These are the activations of a small neural network, seen along a few directions. Each row is one input.
Each table varies a few parts of the input and shows all the possible inputs, shuffled.
Descriptions start from the smaller parts, as in this example, which fits no table here: line(6) and (point or ring(11) or (values(2) and ring(8))).
Shared parts are said once, and a part with two or three values counts as separate values.

Other details of the inputs shift rows strongly along two fixed directions, in all tables alike. That doesn't count.

Table:
r1: [-22 1 22 -30 14 18 15 -26 22 -30 15 3 16 -40 8]
r2: [-35 2 19 -21 6 -5 7 -25 12 -44 15 -4 8 -33 17]
r3: [-29 35 14 -10 -13 18 1 -26 15 -33 12 29 19 -29 16]
r4: [-27 13 15 -37 6 13 10 -27 14 -34 12 -5 9 -34 9]
r5: [-35 23 24 -4 -22 21 9 -13 16 -17 17 30 28 -23 2]
r6: [-13 26 23 2 1 15 0 -17 20 -34 26 18 27 -29 8]
r7: [-22 -6 28 -10 12 12 -1 -16 12 -38 16 1 15 -37 14]
r8: [-9 -2 -46 2 20 8 -51 70 -10 83 55 -56 54 -42 28]
r9: [32 2 -11 28 -11 -14 13 -13 -5 13 -33 43 -40 45 -5]
r10: [36 -19 -5 9 -4 -17 23 -3 -13 6 -40 6 -39 41 -20]
r11: [31 -7 -15 -4 -3 -21 7 -9 -14 -3 -41 4 -46 42 -15]
r12: [20 -24 3 15 -10 -18 13 -1 -16 2 -39 5 -37 50 -28]
r13: [21 -13 -8 9 0 -25 1 -7 -17 -11 -28 1 -45 38 -4]
r14: [48 -24 -84 27 23 -25 -56 77 -31 123 12 -48 -8 31 15]
r15: [33 14 -15 24 -12 -24 7 -14 -5 -9 -27 20 -38 55 -13]
r16: [-27 2 24 -26 7 19 23 -19 18 -28 14 -2 22 -38 3]
r17: [-35 2 29 -32 -2 18 22 -15 19 -24 13 -2 23 -28 -4]
r18: [-36 -6 36 -11 -5 12 8 -7 10 -36 14 -3 22 -25 2]
r19: [-11 0 24 -22 5 16 5 -22 13 -33 8 4 14 -37 3]
r20: [29 -12 -14 9 1 -23 -1 -7 -20 -3 -39 1 -48 44 -14]
r21: [-1 32 -53 15 1 28 -60 70 -9 102 53 -27 61 -36 28]
r22: [-19 -1 27 -14 11 17 -4 -18 9 -36 12 0 18 -41 6]
r23: [12 -30 -6 13 -5 -30 19 4 -11 11 -23 2 -33 49 -14]
r24: [31 -23 -7 20 2 -15 9 3 -17 8 -35 2 -32 41 -16]
r25: [27 -25 -2 22 1 -19 13 3 -18 2 -29 3 -38 41 -11]
r26: [-20 26 26 6 -6 18 12 -15 21 -37 23 15 34 -29 1]
r27: [27 3 -1 31 -20 -19 21 -4 -4 0 -28 24 -30 63 -27]
r28: [-5 11 -45 -11 6 24 -66 80 -10 101 47 -64 62 -37 11]
Each input here is: line(4) and (values(2) or line(5)).
Q: Changing only the line(4) part turns r17 into r16. The same change can be made to r5. Which row results?
A: r21
Q: A walk changes only the line(4) part. It starts at r13 and steps to r7. List the rest of the walk in order.
A: r25, r18
Q: Change only the line(5) part in r1. List by row number the other rows that result.
A: r7, r14, r19, r22
Q: Change only the line(5) part in r2. List by row number the other rows that result.
A: r4, r11, r13, r20
